These are the activations of a small neural network, seen along a few directions. Each row is one input.
In each table, some parts of the input vary, and every possible input appears once, in random order.
A made-up example of a description, with smaller parts first: line(6) and (point or ring(11) or (values(3) and ring(5))).
Shared parts are said once, and a part with two or three values counts as separate values.
In the rows, 128 means zero.

Other details of the inputs shift rows strongly along two fixed directions, in all tables alike. That doesn't count.

Table:
row 1: [ 76  94  94 125 125 182  84 120 139  59  99 189 101 137  95 128]
row 2: [169 135 136 116 133  89 137 199  87 160 160  84 114 157 158 168]
row 3: [ 56  72  81 127 124 128 109 111 149  60 115 175 112 142 123 124]
row 4: [ 93 145 136  56  96  63 170 186 136  74 138 117 119 165 145 155]
row 5: [ 88  77  88 230 130 152 100   8 184 187  88 132  95  70  64  77]
row 6: [139 117 145 171 142 169 127  92 146 141 142 132 157 128 119  98]
row 7: [101 153 148  84 102 136 109 123 157  72  95 135 161 159 117 150]
row 8: [107 130 119  73 118 155 113 142 115  74 102 161 107 153 120 147]
row 9: [168 117 141 214 137 155  79  70 134 194 110  94 156 104 107 111]
row 10: [132  86 118 180 160 134 126  99 115 188 133  93  83 118 112 144]
row 11: [117 163 137  87 164 128 136 167 154  58 139 159 162 104 128 142]
row 12: [189 147 142 138 126 145 146 158  89 172 154 129 125 126 154 108]
row 13: [183 198 164  77 161  98 159 170 101 139 155 108 167  89 160 152]
row 14: [175 135 136 145 116  61 153 169  97 188 162  71 126 124 155 129]
row 15: [106 169 167  57 112 140 159 153 141  67 137 144 167 175 149 133]
row 16: [152 142 116 163  99  93 114 120 132 188 124 105 132 106 125  99]
row 17: [204 150 153 141 130 145 159 131  80 212 149 106 117 111 159 113]
row 18: [ 48  74  85 122 129 131 124  86 148  70 103 170 104 137 114 127]
Description of these inputs: values(2) and (point or ring(8)).
Changing only the values(2) part turns row 2 into row 10. The same change can be made to row 6. Which row results?
> row 15
Change only the values(2) part in row 16. List by row number the other rows that result.
> row 5

Table:
row 19: [171 122 132 187 122 135 114  86 112 209 124  97 133 109 123 105]
row 20: [110 131 131  98 139 166 117 137 135  74 117 163 129 141 121 140]
row 21: [117 158 133  25 114  98 152 223 104  49 140 147 124 177 163 172]
row 22: [149 122 125 143 157 119 132 135 109 154 142 112 117 105 133 139]
row 23: [133 145 136  95 102 131 124 152 118 110 121 135 135 159 138 133]
row 24: [206 183 163 117 103  81 139 155  91 197 144  74 168 130 163 128]
row 25: [ 90  77 100 198 164 149 110  60 165 139 117 136 106  81  87 112]
row 26: [164 145 144 140 155 147 120 124 114 148 134 120 146 104 129 132]
row 27: [ 84 148 132  87 129 140 121 136 168  48 114 163 152 136 114 136]
row 28: [197 170 152 119 119  59 153 169  87 198 158  66 149 121 166 142]
row 29: [185 144 154 151 144 145 173 120 103 196 168 113 135 105 155  92]
row 30: [ 75 167 141  52 103 117 132 162 170  27 114 160 161 161 126 144]
row 31: [ 56  45  81 188 148 179 101  63 163 102 104 168  76 117  81 112]
row 32: [149 109 116 154 121 116 129 125 101 177 132 107 103 130 135 126]
row 33: [123  86 112 189 146 184  98  67 134 152 112 142 112 110  98 107]
row 34: [ 90 107 110 123 106 111 129 128 142 108 117 136 108 147 122 127]
row 35: [ 79 119 114 110 104  98 133 133 159  89 119 136 122 143 121 130]
Describe the family of inputs behind these rows.
> point or (values(2) and ring(8))
Change only the values(2) part in row 31. List by row number the other rows that result.
> row 33
